A small network was trained on invented records. Each row is its activation on one of them, seen along a few directions.
Each row is followed by the record's values for the fields L, S, V, U, E.
The largest differences between rows may come from other fields.
In the rows, 500 means zero.
Random noise pushes rows far along 4 fixed directions. That doesn't count. These rows show it; they differ only by the noise:
[497 582 450 538 667 369 617 267 545 574 636 348 527 645 491 236 647 572
 697]
[486 464 548 575 481 439 485 588 411 509 558 391 551 495 457 485 579 579
 391]
[442 691 497 492 508 576 487 465 517 342 575 577 437 580 361 389 581 569
 777]
[474 515 565 621 466 406 487 533 451 516 560 361 564 553 444 436 576 615
 437]
[445 490 629 678 372 380 408 635 397 518 534 313 589 539 429 507 568 648
 302]
[557 519 438 474 622 547 644 445 533 448 581 558 501 488 461 394 540 522
 649]

[476 560 675 558 371 330 511 591 523 423 366 447 535 625 355 555 521 473
 547] : L=l5 S=s2 V=v2 U=u3 E=e2
[440 582 472 508 613 535 490 382 472 648 692 426 533 456 608 323 517 435
 407] : L=l5 S=s2 V=v2 U=u3 E=e2
[516 542 593 634 711 268 628 563 397 904 611  99 667 542 634 421 532 484
 457] : L=l3 S=s1 V=v2 U=u3 E=e1
[556 552 593 656 339 634 580 538 681 298 433 690 554 513 368 669 317 658
 545] : L=l4 S=s1 V=v1 U=u1 E=e2
[571 623 588 565 453 598 566 694 590 519 569 579 570 383 545 503 265 527
 428] : L=l3 S=s2 V=v2 U=u3 E=e2
[604 677 503 394 468 717 668 470 734 341 427 843 490 468 392 521 371 462
 923] : L=l4 S=s2 V=v2 U=u3 E=e1
[220 564 444 334 522 477 277 312 377 398 534 426 350 689 408 386 795 487
 698] : L=l2 S=s1 V=v1 U=u1 E=e1
[573 657 751 932 192 493 476 571 784 378 403 536 635 542 304 544 186 742
 439] : L=l6 S=s2 V=v1 U=u1 E=e2
[397 126 582 480 381 364 287 783 193 531 390 334 476 482 539 755 745 483
 111] : L=l2 S=s1 V=v1 U=u1 E=e2
[359 856 525 328 619 617 316 732 350 511 651 505 414 426 444 652 649 275
 737] : L=l3 S=s2 V=v2 U=u3 E=e2
[409 503 533 576 370 483 364 500 457 418 574 516 429 490 455 445 529 648
 539] : L=l3 S=s1 V=v1 U=u1 E=e2
[713 576 529 507 508 621 823 603 683 274 264 749 599 468 397 742 395 453
 827] : L=l1 S=s1 V=v2 U=u3 E=e1
[427 787 681 802 303 446 575 567 649 463 456 460 616 611 368 546 372 728
 585] : L=l4 S=s1 V=v1 U=u3 E=e2
[361 717 543 532 433 375 322 372 479 663 642 277 488 695 501 261 579 603
 564] : L=l3 S=s2 V=v2 U=u2 E=e1
[620 328 231 262 593 657 705 327 490 385 521 806 413 399 594 415 485 399
 648] : L=l2 S=s1 V=v2 U=u2 E=e1
[483 585 402 464 610 428 643 255 647 537 424 496 535 619 582 322 527 475
 694] : L=l1 S=s2 V=v2 U=u2 E=e2
[414 759 451 379 624 491 432 420 375 507 557 460 345 548 502 411 558 419
 761] : L=l6 S=s1 V=v2 U=u2 E=e1
[535 285 444 608 426 344 525 311 537 609 387 305 601 520 636 435 525 505
 272] : L=l5 S=s2 V=v2 U=u1 E=e1
[570 286 473 712 516 333 709 338 660 659 476 330 687 482 607 408 474 603
 205] : L=l2 S=s2 V=v1 U=u1 E=e2
[423 510 416 306 656 640 458 577 329 509 534 634 355 370 547 475 571 355
 574] : L=l2 S=s1 V=v2 U=u2 E=e1
[481 344 576 435 462 516 411 722 335 473 462 555 452 325 554 747 531 370
 363] : L=l6 S=s1 V=v2 U=u2 E=e2
[505 662 583 801 306 325 560 349 794 515 475 433 559 752 392 296 346 749
 630] : L=l3 S=s2 V=v1 U=u1 E=e2
[489 284 569 487 488 213 495 734 381 702 455 201 594 555 562 774 731 411
 172] : L=l4 S=s2 V=v1 U=u2 E=e2
[414 767 473 447 700 570 523 332 589 634 716 453 527 495 546 282 475 453
 718] : L=l3 S=s2 V=v2 U=u3 E=e2
[368 683 505 532 400 602 302 471 521 397 545 679 449 580 428 481 424 579
 673] : L=l4 S=s1 V=v2 U=u1 E=e2
[442 689 607 627 418 418 380 398 516 428 536 361 579 687 424 402 615 640
 646] : L=l1 S=s1 V=v2 U=u3 E=e2
[358 695 494 421 360 581 298 468 522 221 430 618 396 621 321 456 528 591
 692] : L=l1 S=s2 V=v1 U=u1 E=e1
[567 386 252 395 780 468 619 225 490 629 669 519 474 438 694 193 515 423
 434] : L=l2 S=s2 V=v2 U=u1 E=e2
[392 691 473 461 649 462 443 321 477 631 607 370 468 618 523 339 593 571
 580] : L=l4 S=s1 V=v2 U=u1 E=e1
[433 352 481 530 448 400 325 372 385 626 594 320 450 440 558 339 629 557
 294] : L=l6 S=s2 V=v1 U=u1 E=e1
[575 636 372 463 755 667 732 283 688 548 669 660 447 401 525 312 348 492
 716] : L=l3 S=s1 V=v1 U=u1 E=e2
[587 552 590 489 622 489 531 558 460 530 540 492 474 539 497 601 512 420
 626] : L=l6 S=s1 V=v2 U=u2 E=e2
[689 396 413 472 672 602 795 279 681 609 589 590 538 471 566 276 310 520
 501] : L=l6 S=s2 V=v2 U=u1 E=e1
[466 663 650 549 540 536 464 639 435 565 554 491 463 588 434 638 499 484
 590] : L=l3 S=s1 V=v2 U=u2 E=e1
[491 662 470 429 616 555 460 526 453 532 568 571 421 511 446 529 393 457
 610] : L=l3 S=s1 V=v2 U=u1 E=e1
[570 312 399 347 548 698 361 622 330 492 545 633 476 245 599 588 500 457
 342] : L=l4 S=s1 V=v2 U=u1 E=e1
[409 528 531 417 431 520 395 390 508 401 402 553 415 572 466 490 646 432
 684] : L=l5 S=s2 V=v2 U=u2 E=e1
[417 566 630 563 501 357 433 521 415 625 440 287 482 553 520 530 571 477
 532] : L=l6 S=s1 V=v2 U=u2 E=e1
[514 471 550 358 522 539 600 574 467 425 480 571 491 405 465 627 446 417
 615] : L=l6 S=s1 V=v2 U=u3 E=e2
[404 435 523 602 400 280 422 332 497 535 455 360 482 723 533 291 549 628
 487] : L=l2 S=s1 V=v2 U=u1 E=e2
[504 327 374 325 530 461 536 363 370 491 536 479 455 448 629 516 617 380
 426] : L=l5 S=s1 V=v2 U=u2 E=e2
[526 399 500 459 537 510 612 453 547 451 397 567 513 541 513 566 486 362
 590] : L=l5 S=s2 V=v2 U=u2 E=e1
[557 366 479 453 486 628 355 710 350 549 542 567 501 337 570 620 454 494
 321] : L=l3 S=s1 V=v2 U=u1 E=e1
[423 590 574 535 513 590 299 586 352 601 662 436 443 457 500 536 538 528
 398] : L=l3 S=s1 V=v2 U=u1 E=e1
[483 518 493 514 556 447 426 420 539 523 547 466 495 510 479 496 620 515
 530] : L=l4 S=s2 V=v1 U=u1 E=e2
[689 335 378 430 651 461 735 325 707 430 334 613 550 527 568 481 511 441
 652] : L=l1 S=s2 V=v2 U=u1 E=e2
[632 188 373 336 368 730 655 664 569 294 303 835 435 363 473 765 451 413
 414] : L=l1 S=s2 V=v1 U=u1 E=e1

Here are new rows. What are their fields?
[362 660 579 573 341 316 323 501 484 565 561 330 502 672 492 364 516 598
 504] : L=l3 S=s2 V=v2 U=u2 E=e2
[339 503 439 374 431 424 315 409 269 469 587 428 387 515 570 459 657 462
 424] : L=l5 S=s1 V=v2 U=u2 E=e2
[436 692 745 716 265 390 413 512 639 513 397 367 652 639 414 467 442 710
 532] : L=l4 S=s2 V=v2 U=u3 E=e1
[666 272 430 636 427 572 709 443 637 406 407 547 648 340 507 558 236 540
 308] : L=l5 S=s1 V=v1 U=u1 E=e1
[558 383 400 473 644 526 590 338 590 616 550 556 516 397 540 374 474 517
 502] : L=l4 S=s2 V=v1 U=u1 E=e1
[542 430 552 579 456 475 650 563 643 422 394 561 548 589 458 675 408 599
 500] : L=l4 S=s1 V=v1 U=u1 E=e2
[653 310 615 651 439 441 742 671 674 550 352 492 740 362 533 733 362 545
 258] : L=l4 S=s2 V=v1 U=u3 E=e2
[533 658 660 805 290 508 684 381 834 352 444 518 575 690 382 454 260 756
 702] : L=l6 S=s1 V=v1 U=u1 E=e2
[538 340 484 583 365 455 509 534 505 394 312 531 559 509 389 613 477 594
 421] : L=l1 S=s1 V=v1 U=u1 E=e1
[605 503 579 610 382 624 584 648 631 452 406 550 505 476 444 611 271 566
 344] : L=l6 S=s2 V=v1 U=u1 E=e1
[610 414 486 557 600 446 607 460 538 528 460 466 606 431 597 479 398 546
 318] : L=l1 S=s1 V=v2 U=u1 E=e2
[553 673 657 602 669 379 650 777 458 664 529 310 659 498 484 801 501 377
 538] : L=l3 S=s1 V=v2 U=u3 E=e2
[390 472 639 624 383 272 277 547 383 595 496 281 546 639 468 642 653 576
 290] : L=l4 S=s1 V=v2 U=u1 E=e2
[533 454 427 362 654 570 498 423 540 466 545 596 436 447 496 523 641 427
 628] : L=l4 S=s2 V=v1 U=u1 E=e2
[350 551 563 586 544 210 418 451 419 692 598 118 553 671 498 470 672 595
 367] : L=l4 S=s1 V=v1 U=u1 E=e2
[362 332 550 361 489 241 249 568 237 676 501 205 453 449 612 564 753 392
 248] : L=l6 S=s2 V=v2 U=u2 E=e2
[451 531 619 627 309 398 330 519 549 489 395 395 533 665 350 567 567 621
 496] : L=l4 S=s2 V=v1 U=u1 E=e1
[449 331 429 346 605 454 412 656 224 496 554 523 439 422 623 634 646 356
 345] : L=l2 S=s1 V=v2 U=u2 E=e2
[530 404 346 389 525 578 485 387 478 551 620 566 408 377 689 332 414 497
 355] : L=l6 S=s2 V=v2 U=u1 E=e2
[585 463 567 352 556 478 563 662 508 390 390 530 568 507 444 669 536 389
 539] : L=l1 S=s2 V=v2 U=u3 E=e2
[423 684 423 385 517 644 466 352 598 330 626 708 332 493 441 353 442 576
 791] : L=l3 S=s1 V=v1 U=u1 E=e2
[663 569 506 714 529 545 657 536 708 561 487 638 644 411 516 578 247 553
 390] : L=l4 S=s2 V=v2 U=u1 E=e2
[452 471 565 558 492 349 349 633 327 694 521 286 558 544 496 644 501 523
 236] : L=l3 S=s1 V=v2 U=u1 E=e1
